A small network was trained on made-up records. Each row is its average activation on records with the value named, seen along a few directions.
Related values have similar rows: they may be neighbours, one step apart, or belong to one group.
In the rows, 500 means zero.
Random noise pushes rows far along 10 fixed directions. That doesn't count. These rows show it; they differ only by the noise:
[506 452 193 357 400 333 359 229 476 565 251 442 299 491 398 434 627 460
 847 544 386 808]
[640 638 661 350 599 354 443 475 623 399 593 649 744 485 482 570 607 584
 443 585 313 455]
[647 643 822 513 850 409 371 913 133 484 583 453 429 613 658 182 386 521
 533 458 596 432]
[400 843 637 764 424 878 858 535 212 425 438 194 263 475 204 526 467 488
 465 544 371 493]
[637 595 466 357 476 388 490 344 608 332 595 674 593 520 524 657 499 691
 327 595 327 490]
[560 632 379 661 563 163 566 606 365 265 404 539 169 661 674 581 331 641
 758 598 559 868]
[782 512 608 433 436 350 639 458 641 277 574 656 622 525 427 668 464 482
 428 499 306 527]
[360 250 197 772 687 485 388 686 767 344 404 207 259 549 485 432 135 759
 602 714 500 390]
[678 595 484 384 441 501 653 443 466 426 403 484 467 509 298 419 456 454
 415 508 416 570]
[609 444 682 472 558 354 543 663 566 488 568 545 661 511 549 524 623 387
 545 462 512 503]
[580 565 684 755 513 541 455 495 552 381 511 421 374 491 425 657 430 495
 792 529 249 451]
[448 640 369 519 621 225 480 651 245 495 361 478 224 630 702 367 494 582
 707 565 723 842]


Dabo, 9 values:
n3: [685 268 600 644 455 434 751 618 498 244 455 352 549 513 339 560 337 255
 669 431 315 570]
n1: [496 300 173 432 322 494 457 342 538 488 483 490 409 542 509 577 387 662
 315 546 462 506]
n2: [609 848 596 355 445 359 614 218 510 404 472 671 751 437 362 714 778 483
 625 602 203 769]
n6: [376 374 415 598 624 467 435 587 553 566 515 451 486 541 544 395 525 384
 665 391 690 556]
n5: [266 329 292 470 740 457 563 728 601 384 350 263 614 481 221 203 326 533
 595 685 321 496]
n8: [536 585 592 442 206 529 450 104 559 670 321 853 436 410 522 622 505 276
 608 339 490 551]
n4: [667 176 364 423 310 440 524 528 878 493 480 712 606 519 472 453 212 363
 249 326 785 371]
n9: [540 427 513 702 439 935 509 418 292 563 577 241 311 397 293 467 396 358
 499 302 523 383]
n7: [649 435 530 508 343 604 553 418 477 438 449 635 405 499 387 496 201 393
 502 385 418 482]
Dabo is arranged as 3 separate groups.
Which other values are in the same group as n5? Give them in the order they are listed.
Answer: n8, n7
Which other values are in the same group as n1? Give them in the order they are listed.
Answer: n3, n2

Sose, 12 values:
j1: [342 403 313 514 484 418 658 632 437 590 319 400 352 540 534 477 584 473
 730 572 674 758]
j10: [292 653 388 478 324 464 612 399 391 644 417 589 494 504 639 592 695 505
 397 533 714 704]
j2: [576 408 415 278 445 573 331 265 314 519 660 683 445 498 592 438 483 519
 340 297 489 430]
j11: [453 362 285 356 563 565 425 503 436 508 514 413 515 508 519 426 468 650
 410 602 475 515]
j6: [410 467 136 412 604 279 640 539 494 364 394 333 494 524 415 442 536 682
 460 669 572 771]
j5: [432 977 555 668 653 385 578 520 371 215 343 540 292 529 453 556 317 735
 740 706 306 700]
j8: [505 728 473 531 547 670 451 480 644 535 381 491 410 500 339 370 319 514
 541 546 636 458]
j4: [490 629 470 493 435 564 328 234 163 483 573 436 294 506 623 634 644 631
 593 520 235 573]
j3: [272 423 519 628 307 455 544 539 593 633 558 661 525 568 841 698 585 452
 374 433 871 458]
j7: [820 511 712 511 437 338 430 403 734 388 552 642 647 444 349 639 487 395
 672 427 255 506]
j9: [344 499 596 592 636 496 303 535 501 577 737 492 566 508 723 614 659 609
 433 508 520 315]
j12: [560 222 503 582 654 422 295 689 672 543 478 473 453 539 626 299 260 506
 532 509 521 289]
Sose is arranged as 4 separate groups.
Which other values are in the same group as j6? Give them in the order they are listed.
Answer: j4, j7, j9
Which other values are in the same group as j3? Give them in the order they are listed.
Answer: j10, j5, j12
Which other values are in the same group as j11? Give them in the order they are listed.
Answer: j1

Nel, 9 values:
g5: [387 806 624 740 623 431 450 494 486 425 372 419 404 489 371 559 484 559
 842 650 333 633]
g9: [589 510 662 577 631 512 330 601 715 530 598 492 566 490 598 531 441 621
 472 567 530 270]
g1: [481 385 368 512 450 297 195 330 855 645 427 686 481 484 749 627 522 587
 689 581 575 516]
g3: [608 226 352 401 362 203 473 410 646 459 446 661 506 516 559 629 556 284
 801 393 483 743]
g7: [353 745 556 476 613 428 645 567 575 408 439 460 732 425 353 526 660 581
 515 660 439 629]
g8: [195 468 116 383 450 626 251 192 291 562 502 488 291 492 616 456 504 737
 405 533 451 482]
g2: [269 732 333 540 617 387 293 381 555 530 494 531 416 530 669 609 639 808
 665 705 543 638]
g4: [318 717 520 576 387 767 738 549 337 562 465 481 398 522 515 503 416 574
 228 544 665 410]
g6: [632 671 622 472 573 584 537 485 546 450 571 528 621 484 424 488 473 585
 283 541 468 390]
Nel is arranged as 3 separate groups.
Which other values are in the same group as g9? Give them in the order they are listed.
Answer: g2, g6
Which other values are in the same group as g1? Give them in the order they are listed.
Answer: g5, g7

Tatof, 11 values:
z3: [503 252 339 482 460 543 454 546 603 614 509 398 459 506 596 436 484 527
 354 469 724 429]
z11: [339 414 291 321 557 414 298 290 577 494 582 494 700 428 426 539 721 581
 567 573 253 509]
z8: [396 346 497 651 389 681 429 441 966 778 262 439 461 370 362 437 461 225
 719 418 715 313]
z7: [572 309 494 523 357 531 502 491 664 651 474 504 525 477 579 584 594 400
 566 443 649 475]
z5: [558 822 873 611 523 593 399 440 479 601 442 542 541 434 451 562 598 477
 663 555 353 439]
z9: [501 516 408 466 530 507 535 596 507 424 469 570 401 554 542 405 187 674
 267 564 603 413]
z6: [453 652 357 383 345 616 535 302 511 711 277 588 379 483 473 401 483 503
 407 545 662 553]
z4: [301 449 571 465 551 276 541 675 541 576 510 579 717 494 647 522 794 347
 703 462 640 673]
z2: [529 391 391 471 475 379 440 473 695 548 413 562 499 517 551 493 432 514
 510 550 579 504]
z10: [525 243 312 493 521 223 362 503 770 534 427 524 516 507 568 479 518 400
 709 462 645 646]
z1: [541 783 927 832 663 719 679 861 375 523 596 355 446 536 484 446 409 409
 406 436 740 331]
Tatof is arranged as a ring.
Going along Tatof from z7 by way of its neighbour z5, in what order are z11, z8, z9, z6 met?
Answer: z6, z9, z8, z11
List every value one step from z1, in the order listed.
Answer: z3, z10
